A small network was shown many inputs. Here are its activations along a few directions, one row for each input.
In each table, some parts of the input vary, and every possible input appears once, in random order.
Descriptions start from the smaller parts, as in this example, which fits no table here: values(2) and (point or ring(11) or (line(4) and ring(8))).
Shared parts are said once, and a part with two or three values counts as separate values.
In the rows, zero is written as 128.

Other details of the inputs shift rows strongly along two fixed directions, in all tables alike. That doesn't count.

Rows:
R1: [ 97 205 189 191  65 115  87 178  81 120  92  99  99]
R2: [127 177 140 140 128  59 231 227 225  79 179 131  78]
R3: [109 144 227 114 178 151 164 169 247 107  97 155  77]
R4: [200 160  96  82 212 167 160  86 139 116 179 114 100]
R5: [ 79  99 160 195  45  83 114 188 139 124 120 171 140]
R6: [ 89 168 138 179  53 156  67 153 133  83  87 140  59]
R7: [ 60 138 187 207  59 151 103 136  85  88 128 158 117]
R8: [123  93  86 134  88 144 114  65  52 133 132 102 167]
R9: [155  86 147  82 239 152 158  97 110 135 187 155 161]
R10: [205 130 111  68 222 155 136 108 159 152 166 142 118]
R11: [105 160 200 165 170 131 185 179 174  55 196 152  98]
R12: [137 148  75 126  98 134  89  69  67 165 113  75 139]
R13: [164 113 106  93 209 118 197  95 123  99 200 110 145]
R14: [123 108  82 106  90 163 127  47 117 153  46  75 136]
R15: [186 103  62  60 183  56 216 167 191 160 170 116 145]
R16: [ 99 205 186 122 178 159 164 165 208  54 121 153  67]
R17: [ 87 163 186 179  63 118  58 174 141 153  96 145 104]
R18: [133  62  84 124  93 102 105  96  84 168 119 127 187]
R19: [125 109  70  84 111 146  79  85 118 170  45 127 162]
R20: [129  64  85 129 100 120 100  99  82 171 119 127 193]
R21: [ 94 138 154 164  65 144  44 174 153 119  74 168  77]
R22: [126  86  53 145  78  98 142  89  68 135 135 103 175]
R23: [157 131 110 111 122 111  71 120  48 202  83  86 169]
R24: [165  85 139  73 224 139 162 106 129 133 188 140 159]
Description of these inputs: values(2) and (point or line(5) or line(6)).
The inputs of R22 and R5 match in every part but the values(2) part. If R13 is changed in the same way as R22 into R5, which row does it become?
> R18
Change only the values(2) part in R9. List by row number the other rows that result.
> R7

Rows:
R25: [ 90 146 173 170  86 119 126 166 156 111 118 145 110]
R26: [130 155 150 120 157 142 153 150 185  98 132 140  91]
R27: [ 86 131 153 192  25 103  90 174 128 141  89 142 124]
R28: [158  90  27  94  93 119  93  75  81 195  79  95 171]
R29: [124 163 170 145 161 137 150 148 134  90 175 137  99]
R30: [115  95 106 138  90 147  76  86  61 156  96 127 166]
R31: [132 130 159 140 153 102 161 174 160 107 179 147 118]
R32: [153 144 160  92 211 159 134 124 165 115 143 141 107]
R33: [194  91  43  37 219 144 170  51 113 153 145  86 157]
R34: [ 82 135 155 188  24 108  92 165 126 134  87 143 124]
R35: [137 182 162 123 167 145 134 149 164 100 136 128  83]
R36: [202 103  40  30 221 132 164  65 120 169 144  95 161]
R37: [131 173 171 125 168 141 138 149 155 100 141 125  86]
R38: [123 102  81 137  69 131 109  90  91 152  92 108 153]
R39: [147 102  44 111 101 137  93  52  29 170 103  82 178]
R40: [123 135 157 142 149 124 169 151 157  86 171 146 107]
R41: [119 135 161 140 154 115 165 155 159  95 174 146 116]
R42: [140 124 165 112 207 153 150 123 135 107 182 151 124]
R43: [ 81 137 149 177  27 112  85 166 132 133  75 143 113]
R44: [ 82 125 151 195  27  96  91 179 118 129  98 145 131]
R45: [117 139 163 134 161 116 164 159 159  97 160 143 118]
R46: [ 96 136 168 176  78 103 128 178 144 105 143 155 116]
R47: [122 115  72 122  76 130  93  96 107 161  77 110 146]
R48: [179 110  90  64 208 118 164 112 140 152 152 110 140]
R49: [130 171 176 135 166 141 146 147 146 101 153 128  96]
R50: [ 74 132 181 193  39 145  60 143 109 131  78 153 121]
R51: [137 157 180 100 221 130 187 166 205  90 172 144  88]
R52: [167 106  89  79 203 131 180  92 121 121 166 112 149]
R53: [147  76  39 105  90 110 108  72  54 179 105  96 194]
R54: [123 101 105 125  90 151  66  83  81 163  77 117 150]
The inputs of R53 and R34 match in every part but one. If R30 is changed in the same way as R53 into R34, which row does it become?
> R50
What is each input in this table made of?
> line(5) and (values(2) or line(4))
Change only the values(2) part in R39. List by row number the other rows that result.
> R30
Change only the values(2) part in R37. List by row number the other rows that result.
> R54
Which other rows agree with R26 in the line(5) part? List them by row number.
> R28, R32, R35, R36, R47

Rows:
R55: [134  78  62 131  79  92 131 106  80 161 130 113 182]
R56: [104 127 143 161  81  88 144 181 159 118 131 144 121]
R57: [134 104  74 124  96 130 104  83  71 153 109 103 160]
R58: [ 99 144 167 164 101 130 124 153 139 103 129 144 110]
R59: [104 149 156 152  99 131 120 152 153 111 111 140 103]
R60: [100 137 169 160 105 136 118 149 138 107 125 148 111]
R61: [164 145 153  76 242 143 175 135 179 109 171 136 107]
R62: [138 111  67 114  94 131 102  85  88 160  92 101 151]
R63: [107 148 166 161 104 128 115 156 133 112 129 141 109]
R64: [190 102  69  44 228 147 163  64 122 150 150 100 153]
R65: [163 145 164  85 248 138 183 138 163 103 192 134 112]
R66: [142 113  72 113  97 132  95  87  88 167  91 101 150]
R67: [111 150 158 146 108 131 110 153 145 124 107 138 107]
R68: [103 139 170 158 109 134 111 151 134 113 126 149 114]
What is each input in this table made of?
> values(2) and (point or ring(6))
The inputs of R61 and R68 match in every part but the values(2) part. If R62 is changed in the same way as R61 into R68, which row does it become?
> R57
Change only the values(2) part in R60. List by row number the other rows that result.
> R64

Rows:
R69: [104 128 137 158  64 144  97 116 123 135  86 129 122]
R70: [153  86  81  96 148 104 147 109 117 155 141 117 169]
R71: [113 129 114 156  61 131  94 132 123 128  92 130 113]
R72: [146 139 168  99 224 152 175 132 158  85 175 139 107]
R73: [152 125  82  87 158 133 127  92 110 150 111 102 150]
R74: [148 144 174  99 231 143 166 139 155  96 176 136 111]
R75: [159 113 104  93 156 142 127  86 110 164 119 106 148]
R76: [151 143 146 111 204 120 205 145 165  89 196 129 112]
R77: [104 167 199 170 121 103 160 200 166  89 162 150  95]
R78: [146 122  79  85 155 136 130  86 112 146 112 102 145]
R79: [155  86  84  94 147 104 148 113 113 159 139 120 169]
R80: [100 181 201 150 137 128 138 194 182  93 123 155  84]
R81: [151 110  86  99 155 140 122  85 100 146 144 120 150]
R82: [109 131 117 154  64 126  87 135 122 135  94 127 112]
R83: [115 170 195 154 132 124 131 199 183  96 137 157  73]
R84: [106 132 144 158  70 136  88 124 120 146  87 125 126]
R85: [150  81  74  99 143 114 157 101 120 145 140 121 165]
R86: [105 130 125 171  58 103 114 142 103 131 119 119 138]
R87: [ 98 139 118 151  65 134  99 126 120 125  77 128 124]
R88: [ 95 102 121 159  58 101 113 146 126 138 108 140 143]
R89: [157 113  89 100 158 137 119  90  98 150 143 120 154]
R90: [103 126 125 165  65 139  91 125 109 125 109 145 129]
R91: [115 134 120 155  66 123  84 141 120 139  93 126 117]
R92: [100 129 141 157  67 139  91 119 122 142  88 126 122]
R93: [151 106 104  97 165 141 122  89  85 148 128 110 154]
R94: [150 109  79 106 144 113 155  95  98 142 154  98 155]
R95: [ 91 160 215 161 143 140 132 177 165  78 144 158  84]
R96: [157 148 162  99 223 138 166 146 161 108 187 150 111]
The inputs of R95 and R74 match in every part but one. If R81 is changed in the same way as R95 into R74, which row does it become?
> R89
What is each input in this table made of?
> line(4) and (values(2) or ring(5))
Change only the values(2) part in R70. List by row number the other rows that result.
> R86
Which other rows agree with R93 in the line(4) part? List them by row number.
> R75, R77, R79, R80, R83, R96
